Each row below holds a small network's activations on one input, seen along a few directions.
Each table varies a few parts of the input and shows all the possible inputs, shuffled.
Descriptions start from the smaller parts, as in this example, which fits no table here: ring(8) and (point or line(9) or (values(3) and line(6))).
Shared parts are said once, and a part with two or three values counts as separate values.

Other details of the inputs vary at random and push rows far along two fixed directions, the same in every table; ignore that.

Table:
r1: [ 10,  11, -27, -16,  -7,  -2, -19,   8,  14,  18, -33]
r2: [ 19, -82,  35, -63, -28,  18,  63,  -6,  33,  -7,  11]
r3: [  6,  22,  -6,   1, -13,   9, -22, -10,  27,  28, -15]
r4: [  0,  22,   0,   1,  -9,  18, -26, -10,  28,  27, -15]
r5: [  3, -72,  45, -62, -39,  33,  72,  -6,  29,  27,  35]
r6: [ 18,  11, -15, -12,   4,   2, -21,  20,  23,  10, -33]
r7: [-13,  22, -13,  55,  29, -42,  -9,  -5, -62, -48,  18]
r8: [-10, -84,  35,  -4,   3, -23,  76,   5, -68, -42,  53]
r9: [  4,  30,  -8,  -5,  -5,  19, -18,  13,  24,  31,  -2]
r10: [-29,   8,  -9,  48,  20, -47, -26,  17, -66, -52,   9]
r11: [ 22,  23, -25, -16,   4,   4, -10,   0,  15,  19, -25]
r12: [ 15,  20, -22, -10,  -4,  -5, -12, -15,  26,  11, -28]
r13: [  9,  24,   1,   4,   1,  22, -22,  -4,  27,  28, -12]
r14: [ 31, -76,  31, -52, -19,  20,  73, -13,  37,  -2,  16]
r15: [ -1,  19,  -6,  -5,  19,  25, -14,   2,  23,  17, -34]
r16: [-11,  25,  -3,  -5,  -6,  17, -25,   2,  28,  32,  -8]
r17: [ 13,  20, -26, -18,  -5,  -1, -14,  -6,  14,  17, -28]
r18: [-15, -67,  52,   5,  -8, -10,  76,  -5, -59, -36,  77]
r19: [-16,  14,  -8,  50,  28, -36, -24,  15, -55, -60,  17]
r20: [ -2,  26,  -2,  -2,   4,  21, -21,   9,  27,  33,  -4]
r21: [  4,  29, -10,  -6, -18,  10, -20,  -1,  23,  25,  -9]
r22: [-10,  17,  -7,  -9,   9,  20, -17,  -4,  23,  15, -38]
r23: [-22,  25,   2,  65,  21, -28, -20,  -1, -58, -30,  30]
r24: [-24,  14, -14,  57,  18, -44, -20,  -5, -53, -60,  19]
Each input here is: values(2) and (point or ring(5) or ring(6)).
- The inputs of r14 and r24 match in every part but the values(2) part. If r9 is changed in the same way as r14 into r24, which row does it become? => r5

Table:
r25: [11, 10, -4, -5,  1,  2,  6, -9, -5,  8, -3]
r26: [-22,  41, -20,  75,  29, -40, -51,  -3, -52, -43,   1]
r27: [ -7,   0,  -5,  -2,   1,   3,  -1, -13,  12,  -5,  -6]
r28: [  0,  11,   8,   0, -13,   5,  -7,  -3,   4,  13,  14]
r29: [ -5,   1,   1,  -4, -14,   1,  -9,  13,   7,  -1,  -1]
r30: [ 11,   1,  -5,  -1,   7,   4,   3, -10,   8, -11, -12]
r31: [-23, -41,  15,  -7,  -5, -14,  35,   1, -31, -25,  23]
r32: [-19,   1,   6,  -4,  12,  16,  -2,   2,   2,  11,  -7]
r33: [-1,  3,  4, -1, 16, 14,  0, 16,  4, 10,  1]
r34: [  4,  -9,  -4,  -3,  -7,  -8,  -4,   7,   2,   3, -15]
r35: [ -2,  10,   8,   8, -10,   8,  -3,  -7,  15,   4,   9]
r36: [ 6, -4, -4, -1, -9, -4, -5,  2, -4, 14, -6]
r37: [ -3, -39,  13,  -5,  -2, -16,  37,  15, -29, -24,  30]
r38: [ -4,  -6,  11,   6,  12,  11,  -6,   5,   1,  14, -12]
r39: [ 8,  3,  2,  3, -5, -3, -3, -9, -1, 17, -1]
r40: [ -9,   4, -10, -10,  -7,   0,  -1,  -1,  -3,  12,  -2]
r41: [12,  1, -6,  1,  4,  1,  0,  1, 14, -6,  2]
r42: [  7,   1,   3,  10,  -3,  -1,   1, -13,   9,   8,  -5]
r43: [13, 10, -5, -3, -1, -1,  2,  3,  1, 14, 12]
r44: [ 10,   9,  -3,   2,   4,   4,   9, -13,   5,  -1,  -7]
r45: [ -8,   8,  -2,   1,  -2,   3,   5, -16,  10,   5,  -1]
r46: [ -1,  -1,   5,  -5,  -8,   1, -12,   5,  12,  -8,   0]
r47: [ -3,   5,   1,  -3, -17,   5,  -9,   7,   2,  10,   8]
r48: [12, -2, -7, -9,  5, -6, -4, 11,  9, -7, -2]
r49: [ -6,  10,  -3,  -6,  -4,   1,   1, -12,  -1,  15,   4]
r50: [  7,  -1, -10, -10,   0,  -3,   3,   7,  -1,  -6, -17]
r51: [ -1,   3,   5,  -3,  18,  17,   2,   5,  -2,   4, -13]
r52: [ 0,  2,  5,  4, -7,  8, -9, -5, 17, -6,  4]
r53: [ 10,  -2,  -6, -11,   7,  -3,  -1,   0,   4, -13, -16]
r54: [ 10,   4, -11,  -7,  -5,  -2,   0,  13,  -2,  11,   6]
r55: [  8,   4, -11,  -8,  -2,   2,   4,   1,  -7,   5,  -8]
r56: [ -1, -29,  20,   9,   2,  -9,  41,  -6, -24, -21,  41]
r57: [  8, -10,   0,  -3,   0,  -8,  -9,  -1,   7,  -4, -15]
r58: [ -7,  -2,  -6, -11,   1,  -4,  -5,  -3,   7,  -7, -11]
r59: [-13,   3,  16,   2,   3,  20,  -9,  11,   8,  10,   3]
- Describe the family of inputs behind these rows. => values(5) and (point or ring(6))
- The inputs of r40 and r47 match in every part but the values(5) part. If r49 is changed in the same way as r40 into r47, which row does it become? => r28
- Change only the values(5) part in r31. List by row number the other rows that result. => r29, r34, r37, r50
- Change only the ring(6) part in r54. List by row number the other rows that result. => r37, r41, r43, r48, r56
